Each row below holds a small network's activations on one input, seen along a few directions.
Each table varies a few parts of the input and shows all the possible inputs, shuffled.
A made-up example of a description, with smaller parts first: line(6) and (point or ring(11) or (values(3) and ring(5))).
Shared parts are said once, and a part with two or three values counts as separate values.

Other details of the inputs vary at random and push rows far along two fixed directions, the same in every table; ignore that.

A family of inputs:
x1: [ 36 -87  -2  15 -18  30  17  -6 -18  29   5   9 -46]
x2: [-12  18 -27   4 -25 -10  26  11  30  21  20 -22 -25]
x3: [-12  28 -13  -9 -41  15  31  -9  23  16  12 -31  -2]
x4: [  6  28  17 -38  30  13 -36  17 -21  -4 -36  10  35]
x5: [  34 -104   23   11  -17   -9   26  -29  -15   29   13   36  -27]
x6: [-12  41  -8 -14  49 -26   4  19  -2 -14 -37  32  43]
x7: [-17  42   7 -20  57   4 -42 -24 -24 -44  -7  15  34]
x8: [  12 -113   22   74  -11  -17   18  -18    0   -9    6   14  -31]
x9: [  5  11 -30   3 -15  -6  -4  30   8  15  20  -8 -42]
x10: [  8  50  16 -14 -39 -24   4   4  18  12  32  -3  -8]
x11: [ -1  43  17 -22 -49   0   4  -6  19  23  21 -31   2]
x12: [-17  39  12 -25  50  32 -50 -22 -31 -35 -13  -6  36]
x13: [ -6  29  -9 -11 -42   8  16   4  24  22  20 -39 -20]
x14: [-32  35 -39  -3  70  19 -34  -4 -17 -40 -17  -1  19]
x15: [  29 -105   23   10  -32   25   34  -42  -21   34    6   19  -14]
x16: [ 12  15 -11   1 -18 -37  -1  23   1  10  28   9 -35]
x17: [-26  39 -31   3 -34  -8  41   4  35  14  21 -25  -7]
x18: [ 36 -96  23 -13  50  32 -16  -6 -52   7 -49  47  24]
x19: [ -8  33  12 -11 -45 -21  30 -20  23  12  26  -1  11]
x20: [-14   0  -8 -10  52 -28  16   4  -6  -9 -45  36  45]
x21: [-26  11  14  22  29  25 -17   4  15 -39 -53 -29  46]
x22: [ 21  14  14 -15 -29 -22 -13  10   0  12  29   8 -26]
x23: [-40  19  -5  33  44   5  -8  14  24 -43 -54 -15  45]
x24: [-18  35 -28 -12  51   4   2  26   4  -9 -45  14  34]
x25: [ -7  12  42  33 -53   9 -13 -11  27 -10  15 -47   1]
x26: [  5  42 -13 -17 -33  11  -7  25  13  14  24 -36 -23]
x27: [ 32 -93  27  -7  47  34  -4 -16 -47  10 -54  51  26]
x28: [ -4 -13  40  41 -36 -15  -5 -14  26 -18  14 -15   0]
x29: [ 13  23 -12 -14 -32  12 -14  24   3  16  20 -27 -37]
x30: [-13  32 -32 -17  54   3 -10  35  -1 -12 -39  11  32]
x31: [-12   8 -10   8 -31 -34  46  -9  19  12  25   5  -4]
x32: [ 14  36  13 -16 -41 -26  -5  11  12  13  41  -5 -19]
x33: [  1   3 -11 -12  58 -24  -5  21 -18 -13 -37  39  35]
x34: [ -9  23 -18   1 -16  30 -27 -15  -9 -13  47 -42 -40]
x35: [ 21 -95 -11  38  17  -4  -5 -37 -41  -8  42  28 -59]
Each input here is: ring(5) and (values(2) or line(5)).
Question: Change only the values(2) part in x8. List by row number the other rows that result.
Answer: x35

A family of inputs:
x36: [ -2  12  -3 -14  23   4   4   8  -3   2 -30  16  25]
x37: [-33  79  16 -14  27  19 -36  -3  11 -35 -24 -34  55]
x38: [-17  60 -11 -26  32  -3 -18  17   9 -16 -23  -2  36]
x39: [ -7 -12  20   9  17  29 -28 -15  -9 -28 -25  -8  24]
x40: [ 17 -47  -1  11  25  20 -18  -5 -29  -6  -6  13 -20]
x41: [ 35 -74  -2  39 -70   2  10  -8   0  31  75 -22 -94]
x42: [-18  62 -13 -32  28   3  -9  12  -2  -6 -24   1  40]
x43: [-21  86 -17 -41  39   8 -34  12  -6 -24 -14  -9  34]
x44: [ 15 -28  -1  22 -77 -16  23 -10  20  33  68 -26 -74]
x45: [ 19 -50   7   1  12  -4   6   1 -14   9 -11  29   1]
x46: [  3  -4  -6 -13  33  14 -16   1 -17  -8 -17  17   4]
x47: [-15   8  -3   3  29   0 -10   2  -2 -14 -26  -1  21]
x48: [ -8 112  -1 -16 -75 -26  -4  17  38  16  68 -46 -34]
x49: [ 16 -72  12  10   9  -9  19 -10 -15  13 -18  32   1]
x50: [ 21 -74   1   8  11   3  24   0 -11  18 -23  30   1]
x51: [-18  69 -14 -27  41  14 -39  12 -15 -32 -13 -16  25]
x52: [  9   1  10  25 -87 -32  37  -6  34  25  64 -22 -48]
x53: [  5 -64   1  19  25   3  17 -16  -8  -4 -21  29   7]
x54: [  6 -55   5   8   3  -7  33  -2   0  15 -28  22  11]
x55: [  4 -54   6  20   1  -8  42  -5   6   7 -28  25  18]
x56: [ 20 -59   2  -8  29  11  -9 -11 -40   5  -9  35  -4]
x57: [-31 103  -7  15 -76 -25   7  11  54  -2  64 -63 -27]
Question: Describe the family of inputs behind these rows.
Answer: values(2) or (line(4) and line(5))
Question: Change only the line(4) part in x51. List by row number the other rows that result.
Answer: x42, x43, x56
Question: Which other rows belong to the same alternative as x39? List them by row number.
Answer: x37

A family of inputs:
x58: [ 17 -44  23  21 -26  25 -21 -23 -19   1  34 -21 -39]
x59: [  6 -11   5 -30  36  -6  16   6  -8   5 -50  39  47]
x60: [-21   3 -13  -7  65  -7  12   6  -2 -19 -64  30  68]
x61: [ 16 -60  32  34 -45   4  15 -25   7  14  20 -11 -24]
x62: [  8 -54  21  37 -40   7  20 -19   9   8  15  -8 -21]
x63: [  1  -5  18 -24  34   4   4   1 -11  -2 -56  34  59]
x64: [ 13 -37  -7  11  -9   9 -10  -8 -16  -2  26  -2 -36]
x65: [  6 -51  10  35 -29   4  27 -19  10  10  13  -7 -19]
x66: [ 30 -48  16  -2 -39  -7  33  -5   2  32  19  14 -23]
x67: [ 15  -2   5 -34  48  20 -23   4 -29  -5 -27  25  27]
x68: [ 16 -59   9  39 -39  -1  29  -7  12  15  17  -5 -33]
x69: [-10  -3   8 -11  55  -8   1   0  -6 -20 -60  28  67]
x70: [-17 120  -7 -21 -33 -19 -24  14  25  -8  49 -41 -14]
x71: [ 11 -53   1  30 -28  -7  27  -4  15  15   8   2 -27]
x72: [ 31 -31  -2 -18 -10   9  -6  -2 -19  23  25  11 -35]
x73: [-12 -12  21  -1  40   5  -5 -11  -1 -19 -57  17  56]
x74: [-17  -3 -14 -11  70  19 -23   0 -25 -26 -41  12  32]
x75: [ 10  -3 -10 -34  45  10 -18   6 -29   7 -27  34  16]
x76: [ 18 -60 -10  30 -41 -20  39   6  11  29  29   7 -44]
x77: [-26 115 -28 -16 -30 -14 -16  18  28  -7  47 -50 -14]
x78: [ 15 -53   2  27 -35 -17  35  -8   7  18  25  15 -36]
x79: [-18 121  17 -30 -56 -16   1  13  39   9  18 -38  31]
x80: [ -4   6 -24 -12  72   4 -19  17 -23 -17 -40  34  24]
x81: [  1  -2  -8 -32  45 -20  23  15 -15  11 -57  43  46]
x82: [ 30 -36  18  -5 -27  26 -18 -13 -26  19  30  -1 -31]
x83: [-24   2  11  -2  56   9  -4  -4   1 -29 -73  22  72]
x84: [-18  -7  -7  -3  61  -8  10  15   1 -16 -65  27  58]
x85: [  2  -7   0 -12  51  12 -30  -4 -27 -22 -26  14  26]
x86: [-31 106  10  -9 -52 -30   3  11  51  -1  29 -51  13]
x87: [-41 117   0 -11 -36 -26   5  19  53 -11  15 -46  27]
x88: [ 20 -43  -7  19 -20   4  -1  -9 -16   8  41   6 -57]
x89: [ 21 -57  11  18 -33  11 -12 -17 -15  11  46 -16 -58]
x90: [ 35 -44 -14  -9 -29  -5  10   1 -24  42  43  11 -67]
x91: [ 20 -43 -20  16 -14   1  -2   5 -13  14  33   0 -54]
x92: [ 22 -55  12  24 -44 -21  31 -13   5  23  33  11 -42]
x93: [ 21 -53  16  18 -28  20 -19 -22 -14   5  36 -16 -48]
x94: [-20 120  -8 -38 -51 -38  20  25  42  22  22 -25  13]
x95: [-10  -9  10   1  49  34 -33  -9 -28 -34 -37   3  30]
x96: [  7   4  10 -33  50  26 -33   2 -32 -10 -38  26  38]
x97: [-10  -6 -14  -1  51 -17  20  21   0  -6 -52  42  40]
x98: [-41 112 -11  -7 -36 -29  15  18  53  -3  21 -47  18]
x99: [-15 -18   0   7  38   5  12  -9   5 -15 -48  16  43]
x100: [ 15 -58   2  29 -43 -14  31 -10   9  18  28   2 -34]
x101: [-31 118  -4 -14 -37   2 -32   9  31 -21  36 -60  -5]
x102: [-21 112 -10  -3 -45  -2 -23  18  30 -13  45 -63 -21]
x103: [ 17 -45  -8  21 -18  14  -8  -5  -9   6  27  -9 -53]
x104: [-29 118 -22 -16 -26 -14 -22  29  32  -9  36 -53 -13]
x105: [-14  -5 -12  -2  52 -11  21   5  -1 -10 -48  38  45]
x106: [ 15 -51  -6  23 -26  19  -4 -19  -9   8  39 -16 -57]
x107: [ 10 -42   1  24 -16  25  -8 -19 -16  -2  28 -17 -41]
x108: [-10 -12  -2  -6  51  20 -28  -3 -23 -27 -31   8  23]
x109: [-10   6 -22 -12  72  10 -17   4 -25 -21 -36  30  27]
Question: Changing only one part turns x101 into x83. The same change can be made to x104. Which row results?
Answer: x84
Question: Changing only one part turns x81 into x90. The same change can be made to x78. Which row results?
Answer: x88
Question: Describe the family of inputs behind these rows.
Answer: values(2) and (line(6) or (line(4) and line(5)))
Question: Change only the values(2) part in x97. List by row number the other rows that result.
Answer: x80
Question: Change only the values(2) part in x85. List by row number the other rows that result.
Answer: x69
Question: Start at x90 and move only the line(6) part, one step at a time. The first step leads to x75. Which rows follow, in order?
Answer: x72, x67, x96, x82
